These are the activations of a small neural network, seen along a few directions. Each row is one input.
In each table, some parts of the input vary, and every possible input appears once, in random order.
A made-up example of a description, with smaller parts first: one of 6 places along a line, together with either a single point or one of 9 places along a line or (one of 3 separate values, together with one of 8 places around a ring).
Shared parts are said once, and a part with two or three values counts as separate values.
(in the rows, 128 means zero)

Other details of the inputs shift rows strongly along two fixed directions, in all tables alike. That doesn't count.

A family of inputs:
row 1: [140 142 159  88 110 145 131  75 145  47 164 168]
row 2: [114  95 109 147 159 119 104 165 130 237 171  94]
row 3: [122 100 102 152 154 125 117 176 127 232 166  85]
row 4: [149 133 138 109  83 111 120  75 153  46 119 176]
row 5: [ 98  80  71  21 101 168 171 120 118 173 118 152]
row 6: [172 168 164 228 150 107  88 152 130  91 135 111]
row 7: [121 113  88 141 176 131 117 177 105 240  85 103]
row 8: [125 134 177  76 118 124 135 108 146  24 100 147]
row 9: [ 99 105 102 160 169 143 140 183  96 228 148  87]
row 10: [119  81 100   9 119 159 159  99 123 194 125 160]
row 11: [135 160 136 111  84 126 145  76 126  45  96 158]
row 12: [143 173 167 233 151 113 113 153 123  93 194  92]
row 13: [ 93  86  94  21 105 162 180  97 115 188 117 153]
row 14: [119 165 194 230 165  83  98 180 130  71 139  73]
row 15: [153 149 141 109  84 112 144  70 126  47 106 165]
row 16: [145 174 131 249 147 110  95 177 133  81 131  93]
row 17: [120 112  90 162 145 117 107 174 126 229 103  91]
row 18: [135 144 138  93 113 176 160  99 130  33 140 159]
row 19: [161 159 172 226 149 101  74 138 134  93 143 119]
row 20: [109 117  88 161 164 116 123 170  98 234  91  88]
row 21: [ 97  77 100  17 114 139 159  80 120 198 135 162]
row 22: [153 145 131 109  82 115 133  87 150  46 110 171]
row 23: [109 102  99 153 150 143 122 181 124 228 154  80]
row 24: [147 161 142 101  98 141 133  87 138  45  92 170]
row 25: [126 159 180 226 160  84  90 195 152  69 145  75]
row 26: [108  84  94  14 118 176 166 103 123 191 115 150]
row 27: [142 138 149 108  87 108 131  59 134  53 114 173]
Description of these inputs: one of 3 separate values, together with either a single point or (one of 2 separate values, together with one of 4 places along a line).
The inputs of row 10 and row 12 match in every part but the choice among 3 separate values. If row 26 is changed in the same way as row 10 into row 12, which row does it become?
Answer: row 13
Change only the choice among 3 separate values in row 15. List by row number the other rows that result.
Answer: row 6, row 22
List by row number the other rows that have the choice among 3 separate values in common with row 22.
Answer: row 2, row 3, row 4, row 5, row 16, row 17, row 23, row 25
Change only the choice among 2 separate values in row 21. List by row number the other rows that result.
Answer: row 27

A family of inputs:
row 28: [135 145 189 164 128 123 104 132 158  37 180 108]
row 29: [162 150 179 182 129 107 122 139 146  38 193 114]
row 30: [ 98  79  84  66 103 154 173 114  97 188 131 138]
row 31: [108  97  95  47 122 183 140 120 141 200 135 129]
row 32: [129 125 111  60  52 133 164  54 113  51  82 187]
row 33: [ 93  89 129 110 132 115 133 163 145 195 146  96]
row 34: [138 113 110 111 145 166 125 149 126 204 161 121]
row 35: [144 146 129 214 161 131  76 175 143 189 121  76]
row 36: [125 157 150 177 138 136 101 121 150  37 181 129]
row 37: [137 114 121 216 169 138 128 173 102 189 174  87]
row 38: [154 137 112  43  77 172 179  70 143  57 149 180]
row 39: [131 161 168 125 125 121 115  80 134  62 103 143]
row 40: [141 130 155 116 111 167 142  90 117  52 161 171]
row 41: [107 135 144 121  88 158 163  95 133  47 144 157]
row 42: [135 154 121 223 145 117  96 184 144 185 117  75]
row 43: [165 125  95 154 137 128 121 150 130 201 110 109]
row 44: [146 162 152 180 143 130  99 127 137  41 191 148]
row 45: [154 120 121 227 159 112 105 163 104 183 122  94]
row 46: [128 100 121  52 140 125 134  95 109 213  83 159]
row 47: [136 141 158 196 197 128 105 169 106 202 181  86]
row 48: [147 100  92  49 115 152 131 110 133 210  85 162]
row 49: [117 181 177 173 129 129 140 113 137  48 168 119]
row 50: [132 182 151 180 107 154 133 136 156  43 174 117]
row 51: [149 129 101  57  85 113 145  59 140  51  95 204]
row 52: [156 170 121 133  72 125 137 102 138  58 110 146]
row 53: [120  97 106  46 144 141 171 101 106 210 136 139]
row 54: [113 153 145 213 168  92 101 160 122 190 112  73]
row 55: [110  99  64  70 104 101 132 109 117 184  86 152]
row 56: [148 162 134 191 138 117 120 127 137  43 190 135]
row 57: [127  85 143 100 150 125 115 157 130 196 160 118]
row 58: [113 121 124  37  95 173 183 102 110  24  66 178]
row 59: [ 95  84  93  74 100 137 145 106 116 194  67 144]
row 60: [147 197 167 206 120  88 116 113 116  49 127 116]
row 61: [103 117  95 150 139  98 103 147 133 187 100 116]
row 62: [108  96 122 105 167 114 133 201 122 168  89  87]
row 63: [126  86  86  53 131 120 115 108 123 201  88 174]
row 64: [111 136 153 183 188 134 105 159 120 194 169  70]
row 65: [101  74 104  41 105 118 159 131 123 189 139 123]
row 66: [128 153 170 192 128 160 118 119 131  39 172 121]
row 67: [120  93 140 130 144  99  92 153 140 193 102  98]
row 68: [133 137 151 139 105 141 115  86 132  52 101 154]
row 69: [ 94 128 111  44  79 143 163  73 152  47 137 189]
row 70: [165 162 170 210 127 128  98 118 122  47 131 148]
row 71: [156 152 142 230 185  89 103 164 107 193 129  80]
row 72: [118 125  94 113 160 161 141 200 119 183  83  92]
row 73: [116 145 133  35  81 139 187  54 118  55 139 174]
row 74: [110 102 132 131 125  88 111 154 140 187  97  96]
row 75: [159 118 145 217 161  72  92 184 131 180 130  80]
row 76: [129 176 142 184 158 120 117 170 132  15 115 121]
row 77: [126 102 118 138 121  78 115 155 124 189 103  98]
row 78: [ 99 105  77 115 131 120 138 142 118 181 155 125]
row 79: [130 143 105  44  59 164 181  76 138  54 144 171]
row 80: [172 161 197 201 130  91  81 140 148  42 142 133]
row 81: [ 94 109 105  26 161 146 167 146  95 181  57 126]
row 82: [101  81  83  48 126 126 115 100 134 194  77 156]
What do these inputs look like to the network?
Answer: one of 5 separate values, together with either a single point or (one of 2 separate values, together with one of 5 places around a ring)
The inputs of row 57 and row 34 match in every part but the choice among 5 separate values. If row 29 is changed in the same way as row 57 into row 34, which row does it become?
Answer: row 38
The inputs of row 51 and row 45 match in every part but the choice among 5 separate values. If row 55 is changed in the same way as row 51 into row 45, which row does it become?
Answer: row 32
Change only the choice among 5 separate values in row 82. List by row number the other rows that result.
Answer: row 35, row 39, row 67, row 68
Change only the choice among 2 separate values in row 30. List by row number the other rows that result.
Answer: row 32
Change only the place on the ring of 5 in row 42. List by row number the other rows that result.
Answer: row 35, row 43, row 48, row 52
Change only the choice among 5 separate values in row 70. List by row number the other rows that result.
Answer: row 46, row 48, row 63, row 80
